These are the activations of a small neural network, seen along a few directions. Each row is one input.
In each table, some parts of the input vary, and every possible input appears once, in random order.
Descriptions start from the smaller parts, as in this example, which fits no table here: one of 8 places around a ring, together with either a single point or one of 11 places along a line or (one of 3 separate values, together with one of 4 places along a line).
Shared parts are said once, and a part with two or three values counts as separate values.
(in the rows, 128 means zero)

Other details of the inputs shift rows strongly along two fixed directions, in all tables alike. That doesn't count.

Table:
x1: [162 107 153 127 121 154  78 135 149 109 108 142 111]
x2: [101 172  44 134 128  72 187  70 104 206 189 105 161]
x3: [ 85 199 113 136 126  63 129 132 119  80 162 139 107]
x4: [107 137 166 143 133 133 123 160 132  75 126 131 111]
x5: [150  95 162 125  95 173 105 124 128  98 101 157 120]
x6: [136 130 144 134 146 122  99 150 157 112 122 131 101]
x7: [117  99 117 103 110 147 137 103 113 184 107 120 184]
x8: [126 203 116 156 142  73 122 109 127 107 196 161 105]
x9: [108 171  66 133 177  63 188 123 111 218 184  94 177]
x10: [105 104 158 122 117 158 125 151 117  72  91 134 123]
x11: [140 142 125 129 105 128 102 117 135 117 128 152 110]
x12: [ 90 122 189 125 100 140  75 164 128  32 108 150 105]
x13: [100  88 148 111 123 145 114 135 124 145 104 116 178]
x14: [138 169  95 143 169  96 169 132 120 158 166 115 114]
x15: [118 202 116 149 157  71 104 144 146  99 180 142 100]
x16: [147 108 161 123  93 158  94 125 127 100 113 152 112]
x17: [175  85 158 116 120 167 105 132 145 124  98 132 118]
x18: [116 117 151 109  90 146 100 129 129  78  99 149 115]
x19: [135 122 163 132  92 148 107 120 129  86 121 160 114]
x20: [185  62 109 108 148 163 157 102 122 241 103  89 195]
x21: [113 146 198 145 129 127  65 165 155  33 144 165 101]
x22: [121 149  97 130 160 102 157 145 137 149 129 110 107]
x23: [128 100 138 126 153 162 153 157 121 117  98 112 125]
x24: [115 199 148 142  94  71  72 114 145  58 180 178  95]
x25: [115  53 125 110 122 175 138 130 119 161  94  90 175]
x26: [133 147 187 139 107 117  32 136 171  58 138 167  86]
x27: [117 162  77 140 122  74 145  74 125 185 201 131 155]
x28: [124 127 156 120 102 123  76 101 138 139 147 152 167]
x29: [113 129 107 124 128 122 147 134 127 132  98 113 112]
x30: [143 137 131 128 153 119 132 145 142 122 135 123 115]
x31: [ 84 204  89 148 137  66 185 114  99 115 171 129 114]
x32: [ 96 192 108 138 110  83 139 108 106 105 166 152 105]
x33: [164 102 144 133 131 162 140 117 124 135 111 127 124]
x34: [119 151  86 127 121 119 182 104  97 139 130 130 126]
x35: [169  58 127 122 135 168 123 101 138 189 123 101 172]
x36: [154  61 103 102 108 198 164 122 112 168  46 104 135]
x37: [138 118 121 127 161 117 128 133 131 188 148 106 181]
x38: [122  81 149 112 111 180 113 158 127  99  58 116 122]
x39: [129 158  58 145 177  68 184 104 125 217 205  92 166]
x40: [133 120 109 122 152 138 149 157 129 140 105 105 120]
x41: [144 122 132 123 105 133 103 110 145 125 111 145 103]
x42: [151  75 128 108 149 175 160 159 129 145  74  93 131]
x43: [151  82 107 119 161 173 192 154 108 179  86  87 131]
x44: [136 110 173 137 138 162 115 155 139  89 109 132 119]
x45: [104 152 132 124  96 110  94 122 136  89 120 152  99]
x46: [128  84 100 119 156 137 167 135 123 193 133  74 171]
x47: [174  96 136 129 135 161 135 124 123 156 114 126 119]
x48: [ 86 195 123 146 100  82 135 109 112  78 163 161 108]
Description of these inputs: one of 6 places around a ring, together with either one of 2 separate values or one of 6 places along a line.
- Changing only the place on the ring of 6 turns x33 into x48. The same change can be made to x1. Which row results? => x36
- Which other rows does x20 become when the choice among 2 separate values takes its other values? List them by row number. => x35
- A walk changes only the place on the ring of 6. It starts at x37 and steps to x9. List the rest of the walk in order. => x13, x7, x28, x20
- Which other rows does x5 become when the place on the line of 6 takes its other values? List them by row number. => x11, x16, x19, x24, x41

Table:
x49: [106 145 119 124 153 100 137 143 137 142 146 111 143]
x50: [123 143  84 130 113 126 197  83  81 171 133 128 145]
x51: [115 146 113 143 150 107 151 141 123 125 138 109 109]
x52: [120 117 113 134 135 148 191 129  91 143 123 105 149]
x53: [106 143 173 129  87 123  64 125 142  64 119 160  95]
x54: [150 141 109 128 136 120 159 125 120 123 124 137 102]
x55: [119 134  90 120 145 102 143 112 131 179 155 106 154]
x56: [ 76 202 135 154 137  65 134 125 111 101 211 152 145]
x57: [ 92 141 166 135  92 131 111 131 112  46 137 165 118]
x58: [143  65 137 114 120 181 144 141 127 127  62 116 111]
x59: [162  98  96 118 123 149 155 104 122 192 120 112 141]
x60: [127  90 132 114 135 164 143 158 131 123  86  98 127]
x61: [116  90 177 121  77 167  95 114 124  91 117 152 157]
x62: [ 93 155 164 126  88 103  49 122 161  66 151 158 123]
x63: [ 96 181  86 134 163  66 155 140 123 162 162 108 147]
x64: [162 117 122 136 169 138 163 140 133 175 127 110 140]
x65: [116 213 111 149 146  35 109 106 135 125 225 152 129]
x66: [134 147  98 135 148  98 133 114 124 169 177 125 141]
x67: [126 193 142 136 106  82  94 109 130  82 160 171  92]
x68: [ 91 127 168 126 113 114  39 146 153  77 136 143 146]
x69: [167  71 162 129 146 198 129 161 139 112  76 114 115]
x70: [145 110 174 139 131 145  66 133 156 102 140 147 134]
x71: [132 162  84 132 142 107 169 122 112 139 149 132  97]
x72: [115 157  99 120 114 109 137 104 123 137 125 130 115]
x73: [136 117  70 109 126 140 177 108 104 196  80 103 138]
x74: [123 119 144 129 101 123  95 114 146 123 130 138 127]
x75: [116 132 101 122 114 112 120 114 132 152 126 123 147]
x76: [157 133 117 128 118 114 129 101 134 150 144 135 133]
x77: [156 118 149 135 114 156 108 118 136 114 100 151 102]
x78: [121 188 115 137 113  90 116 109 118 114 161 157  94]
x79: [171  74 141 124 133 193 146 140 133 125  68 127 106]
x80: [135  97 185 122 133 162  83 170 145  98 117 133 130]
x81: [170 111  91 125 166 147 199 132 110 177 108  89 127]
x82: [158  84 168 117 145 160 115 154 140 126 104 118 142]
x83: [151 137 137 141 117 126 104 109 149 129 145 149 123]
x84: [ 99 142 114 121 121 118 125 146 127 101 108 135 112]
x85: [126 130  99 132 147  99 143 109 127 183 158 109 146]
x86: [153  68 158 118 135 197 125 168 127 113  79 109 117]
x87: [124  70 146 110 132 182 120 172 129 113  58 100 135]
x88: [119 143  76 118 137 112 185 120 119 152 117 108 115]
x89: [ 99 133 193 135 127 114  62 162 156  68 139 142 124]
x90: [129  94 118 123 128 152 160 103 101 170 136 111 181]
- Changing only one part turns x80 into x66. The same change can be made to x49. Which row results? => x55
- Changing only one part turns x50 into x52. The same change can be made to x53. Which row results? => x51
- Describe the family of inputs behind these rows. => one of 6 places around a ring, together with either a single point or one of 6 places along a line
- A walk changes only the place on the line of 6. It starts at x87 and steps to x60. List the rest of the walk in order. => x51, x86, x81, x69
- A walk changes only the place on the ring of 6. It starts at x84 and steps to x87. List the rest of the walk in order. => x63, x68, x75, x73
- Which other rows does x88 become when the place on the line of 6 takes its other values? List them by row number. => x54, x58, x71, x79, x84
